These are the activations of a small network on made-up records, seen along a few directions, one row for each record.
Each row is followed by the record's values for the fields DENOZ, BABEB, PUM, VEK.
The largest differences between rows may come from other fields.
In the rows, zero is written as 500.
Random noise pushes rows far along 12 fixed directions. That doesn't count. These rows show it; they differ only by the noise:
[638 465 420 443 447 455 536 587 470 456 568 411 457 414 449 494 465 426
 500 422 454 413 554 360 535 487 526 643 642 492 340 583 544]
[256 284 370 504 472 854 595 485 696 379 467 648 440 336 810 218 419 345
 412 565 459 488 544 416 369 423 663 450 422 280 654 465 232]
[620 237 536 459 586 404 369 552 435 605 499 706 491 493 349 532 717 574
 700 383 546 463 463 564 407 469 714 594 508 529 212 431 471]
[627 349 627 554 597 335 475 510 442 635 606 316 601 470 456 615 728 595
 438 404 626 644 692 437 404 585 584 641 439 799 549 548 655]
[535 544 507 527 560 309 495 461 698 568 399 478 520 359 361 371 342 305
 237 642 353 564 437 485 617 240 687 471 555 454 462 470 395]
[613 400 337 432 502 188 273 724 716 680 519 510 568 414 300 224 423 478
 782 584 481 297 619 439 354 613 685 413 700 628 200 449 647]
[557 452 614 526 479 443 485 298 509 538 424 647 597 493 385 678 491 444
 425 465 429 487 445 433 530 349 427 619 508 455 221 455 530]
[529 307 725 472 573 517 519 410 531 547 505 545 600 539 512 729 528 666
 522 342 585 466 687 363 390 547 466 514 439 655 387 471 604]
[533 326 508 518 666 431 502 500 523 519 496 581 467 480 393 509 549 439
 622 431 446 544 502 505 431 361 642 504 551 522 341 515 496]
[309 547 353 551 641 522 446 475 544 511 610 522 755 357 615 411 474 434
 517 638 453 671 448 374 408 288 466 552 528 473 659 594 574]
[458 546 430 336 640 412 363 700 271 514 554 698 401 399 426 339 577 697
 654 439 565 527 237 568 735 318 784 450 533 372 573 360 304]
[777 436 644 376 306 593 561 711 419 457 428 247 477 418 638 647 405 610
 146 393 682 407 516 423 515 614 599 778 449 399 589 663 355]
[616 510 565 460 542 547 705 522 497 378 571 243 523 430 580 698 349 470
 288 377 468 550 620 294 539 410 434 647 583 533 565 735 547]
[440 428 327 350 487 552 455 675 603 498 706 482 637 336 679 331 466 638
 630 471 551 400 687 266 410 614 559 506 607 582 555 553 555]

[533 348 538 568 647 419 505 458 548 561 514 484 503 526 425 555 574 477
 658 438 505 569 602 482 362 500 525 467 530 640 384 538 642]	<DENOZ:daro BABEB:sazu PUM:dabe VEK:zisek>
[557 446 521 526 296 607 524 567 283 471 452 472 335 496 575 469 635 464
 376 437 620 487 441 547 537 610 520 699 409 393 567 478 381]	<DENOZ:suged BABEB:bir PUM:safeb VEK:vesa>
[610 322 504 496 563 743 628 514 269 348 467 478 181 590 617 582 735 574
 591 261 634 584 360 743 517 588 682 541 356 382 586 543 234]	<DENOZ:daro BABEB:fulak PUM:safeb VEK:zisek>
[648 563 567 516 330 412 592 387 473 481 416 337 486 530 562 578 440 539
 375 436 572 570 492 551 560 635 387 601 483 506 502 583 496]	<DENOZ:suged BABEB:fulak PUM:safeb VEK:vesa>
[286 723 260 437 438 345 428 499 423 573 723 576 551 383 446 256 589 486
 611 610 429 478 549 313 713 478 392 408 623 610 579 366 682]	<DENOZ:suged BABEB:ped PUM:safeb VEK:dozov>
[740 338 490 601 328 446 662 364 593 476 405 367 314 516 395 551 530 203
 395 407 411 440 616 494 452 590 459 649 568 496 164 578 519]	<DENOZ:daro BABEB:ped PUM:dabe VEK:dozov>
[458 705 334 480 281 443 383 570 526 530 593 428 669 462 592 316 405 564
 586 604 535 405 533 418 492 741 305 494 604 515 513 484 599]	<DENOZ:vabev BABEB:posaf PUM:dabe VEK:vesa>
[598 463 474 370 358 415 511 542 608 519 518 512 366 440 517 306 491 612
 486 419 536 358 627 494 624 716 641 399 552 567 416 352 372]	<DENOZ:vabev BABEB:posaf PUM:safeb VEK:vesa>
[478 497 688 397 411 757 427 588 447 473 497 477 534 503 575 647 468 652
 281 523 633 243 616 282 520 578 480 526 323 470 624 374 553]	<DENOZ:suged BABEB:fulak PUM:safeb VEK:vesa>
[555 630 635 290 639 316 196 668 470 697 601 614 877 417 384 656 528 874
 427 596 615 454 412 412 576 342 616 541 480 597 557 452 607]	<DENOZ:suged BABEB:fulak PUM:safeb VEK:dozov>
[444 477 407 389 525 449 551 660 544 488 745 442 387 400 502 271 521 563
 600 418 452 413 807 296 598 616 604 374 652 734 555 416 583]	<DENOZ:suged BABEB:posaf PUM:safeb VEK:dozov>
[528 590 493 358 527 580 661 596 466 369 510 457 435 466 622 599 363 601
 386 396 501 538 393 513 661 411 531 484 537 350 647 659 307]	<DENOZ:suged BABEB:ped PUM:dabe VEK:dozov>
[484 397 770 594 471 542 484 604 614 599 356 347 472 506 542 461 460 465
 165 589 612 477 691 499 373 593 631 428 322 594 733 387 468]	<DENOZ:suged BABEB:posaf PUM:dabe VEK:dozov>
[494 555 445 502 393 357 444 562 268 575 497 428 268 474 385 329 695 481
 502 523 611 491 470 503 699 580 569 513 439 545 635 332 557]	<DENOZ:suged BABEB:ped PUM:dabe VEK:dozov>
[584 591 294 466 236 466 463 468 494 496 495 428 533 436 612 354 497 494
 542 547 562 460 422 505 534 684 397 610 549 387 435 540 509]	<DENOZ:vabev BABEB:fulak PUM:safeb VEK:dozov>
[506 586 523 545 563 476 654 466 556 423 362 467 448 485 560 512 305 418
 326 536 425 728 279 687 580 290 554 494 505 315 652 677 237]	<DENOZ:suged BABEB:sazu PUM:dabe VEK:zisek>
[601 531 499 454 478 401 630 371 694 483 404 474 473 495 521 543 361 459
 398 478 418 557 464 587 567 459 512 451 552 468 419 602 386]	<DENOZ:vusa BABEB:posaf PUM:safeb VEK:dozov>
[564 468 449 544 563 655 543 649 386 410 390 396 459 472 555 582 460 306
 333 589 491 599 247 608 413 257 601 706 458 215 662 735 363]	<DENOZ:suged BABEB:ped PUM:dabe VEK:dozov>
[377 662 597 511 681 480 498 436 356 486 478 531 701 514 535 712 405 584
 488 539 514 704 296 484 544 208 353 544 474 411 669 608 559]	<DENOZ:vusa BABEB:posaf PUM:safeb VEK:dozov>
[407 613 470 478 571 405 412 538 474 541 543 483 536 529 539 402 500 677
 651 518 594 559 469 577 541 598 514 322 470 586 665 439 505]	<DENOZ:suged BABEB:fulak PUM:safeb VEK:dozov>
[381 757 358 439 497 565 415 731 363 439 665 359 489 383 552 304 449 525
 439 607 489 452 471 364 667 477 520 473 578 471 800 440 535]	<DENOZ:suged BABEB:posaf PUM:dabe VEK:dozov>
[597 388 451 473 486 418 569 500 449 536 600 436 327 457 516 386 759 570
 509 378 575 586 603 562 605 659 677 507 468 646 560 456 434]	<DENOZ:vabev BABEB:fulak PUM:safeb VEK:zisek>
[602 382 614 435 435 527 492 571 705 551 544 475 646 368 491 548 456 444
 213 529 420 370 723 290 417 459 583 648 576 579 373 535 529]	<DENOZ:suged BABEB:posaf PUM:safeb VEK:dozov>
[506 536 589 701 666 394 396 566 280 524 354 437 418 580 326 473 563 348
 536 599 528 682 266 722 437 334 589 554 426 414 583 475 487]	<DENOZ:vusa BABEB:posaf PUM:safeb VEK:dozov>
[373 610 653 463 673 595 719 381 582 393 627 388 580 507 635 709 365 610
 303 424 447 604 694 320 604 401 370 358 469 658 777 593 555]	<DENOZ:suged BABEB:fulak PUM:safeb VEK:dozov>
[385 660 436 434 544 615 556 505 586 363 542 469 550 571 650 523 237 635
 690 464 468 438 524 464 487 588 305 282 583 474 581 574 533]	<DENOZ:suged BABEB:posaf PUM:dabe VEK:dozov>
[490 623 495 576 685 358 474 607 496 535 608 312 639 481 500 480 497 509
 465 560 476 727 505 572 455 444 542 488 553 653 719 643 545]	<DENOZ:suged BABEB:posaf PUM:safeb VEK:dozov>
[468 513 565 528 645 472 438 584 454 526 476 418 540 554 521 502 492 615
 597 519 607 589 485 559 430 506 542 422 437 570 662 509 563]	<DENOZ:vusa BABEB:fulak PUM:safeb VEK:vesa>
[350 352 744 553 692 690 534 479 587 541 513 485 523 497 561 588 610 550
 209 554 554 573 672 445 440 397 665 388 233 617 828 403 438]	<DENOZ:suged BABEB:fulak PUM:dabe VEK:dozov>
[604 415 552 497 608 470 382 710 399 561 595 391 569 478 401 573 652 549
 453 524 562 492 556 463 404 469 644 647 449 606 570 544 590]	<DENOZ:suged BABEB:sazu PUM:dabe VEK:vesa>
[376 585 374 535 396 540 526 217 540 519 548 673 625 501 641 490 650 508
 465 548 458 649 411 609 559 548 361 517 409 503 546 484 416]	<DENOZ:suged BABEB:ped PUM:safeb VEK:vesa>
[441 623 396 613 425 242 444 395 564 613 442 555 463 483 412 223 535 383
 528 627 438 645 401 697 589 544 540 404 534 546 481 379 417]	<DENOZ:vusa BABEB:sazu PUM:safeb VEK:zisek>
[531 554 426 530 125 604 493 251 503 449 460 625 487 552 641 464 540 503
 548 437 502 375 482 571 519 815 271 576 482 422 268 368 414]	<DENOZ:suged BABEB:posaf PUM:safeb VEK:dozov>
[349 515 581 449 647 499 512 410 639 545 546 709 604 462 441 563 493 525
 397 542 377 520 523 434 588 280 548 361 488 531 503 405 453]	<DENOZ:suged BABEB:ped PUM:dabe VEK:dozov>

Which values does each new row have?
[572 487 488 518 602 360 469 505 603 530 474 519 496 472 383 447 486 425
 512 524 395 552 453 594 490 396 639 478 585 522 393 510 448]	<DENOZ:suged BABEB:posaf PUM:safeb VEK:dozov>
[625 546 470 281 477 419 661 554 576 446 491 603 337 450 434 511 378 543
 403 380 385 423 440 517 785 383 635 425 633 419 383 556 289]	<DENOZ:suged BABEB:ped PUM:safeb VEK:vesa>
[570 602 494 253 397 555 433 643 276 501 693 661 599 393 587 578 699 845
 346 383 596 482 359 499 769 501 603 691 473 449 613 473 282]	<DENOZ:suged BABEB:ped PUM:dabe VEK:vesa>
[675 522 651 537 382 484 571 486 264 474 381 419 388 597 440 729 529 484
 357 407 569 544 374 619 576 519 425 693 443 423 453 590 453]	<DENOZ:suged BABEB:sazu PUM:safeb VEK:dozov>
[451 544 397 578 529 455 400 751 464 515 515 386 442 468 478 232 481 408
 554 622 506 514 469 597 422 527 634 455 531 487 683 488 460]	<DENOZ:suged BABEB:posaf PUM:dabe VEK:dozov>
[589 378 623 594 609 532 584 629 483 483 473 252 418 623 437 653 529 416
 463 453 546 510 660 529 312 578 524 519 442 641 565 652 601]	<DENOZ:suged BABEB:ped PUM:safeb VEK:vesa>
[478 468 340 521 320 493 498 532 340 493 538 552 262 448 466 240 689 373
 554 497 507 449 478 543 618 599 577 548 510 438 478 372 449]	<DENOZ:suged BABEB:fulak PUM:safeb VEK:dozov>
[468 598 603 694 400 394 693 123 387 498 397 429 289 600 490 492 653 413
 294 446 501 797 430 724 734 551 403 436 331 566 654 381 381]	<DENOZ:suged BABEB:fulak PUM:dabe VEK:vesa>
[530 493 611 481 687 536 523 486 609 435 507 411 559 478 487 598 331 538
 434 469 442 492 568 413 494 364 574 429 523 537 517 514 501]	<DENOZ:daro BABEB:fulak PUM:safeb VEK:dozov>
[633 649 584 305 518 498 258 858 511 590 450 534 796 387 521 591 346 721
 181 691 598 430 239 558 517 319 722 655 445 312 677 610 306]	<DENOZ:suged BABEB:sazu PUM:safeb VEK:vesa>
[563 307 507 464 657 410 439 599 581 604 545 571 469 437 360 441 701 475
 483 505 466 532 551 556 473 388 815 520 486 595 432 463 418]	<DENOZ:vusa BABEB:ped PUM:safeb VEK:dozov>
[618 498 513 451 479 624 571 554 440 385 758 397 616 444 531 684 559 495
 400 385 393 432 702 282 468 513 402 743 636 623 396 644 603]	<DENOZ:suged BABEB:posaf PUM:safeb VEK:dozov>
[546 443 469 381 592 598 573 587 711 471 476 471 646 484 702 596 365 651
 454 482 548 553 470 570 358 505 574 452 496 439 634 743 365]	<DENOZ:suged BABEB:ped PUM:dabe VEK:vesa>
[317 532 547 629 764 499 382 607 651 507 379 506 622 587 466 428 237 416
 701 682 444 526 448 580 226 363 499 260 515 466 591 520 584]	<DENOZ:suged BABEB:posaf PUM:safeb VEK:dozov>
[520 509 524 495 606 540 596 441 460 381 498 553 520 578 516 685 385 546
 662 382 431 569 410 539 480 404 383 504 572 419 398 639 495]	<DENOZ:suged BABEB:sazu PUM:dabe VEK:dozov>
[487 412 328 416 506 644 498 569 707 455 601 475 705 458 671 526 370 537
 685 503 493 358 646 329 233 609 383 520 597 515 415 695 647]	<DENOZ:daro BABEB:ped PUM:safeb VEK:vesa>
[759 460 429 392 223 380 534 486 545 610 678 428 608 408 545 549 763 624
 275 401 542 501 640 501 577 777 533 762 515 685 407 605 426]	<DENOZ:suged BABEB:ped PUM:dabe VEK:vesa>
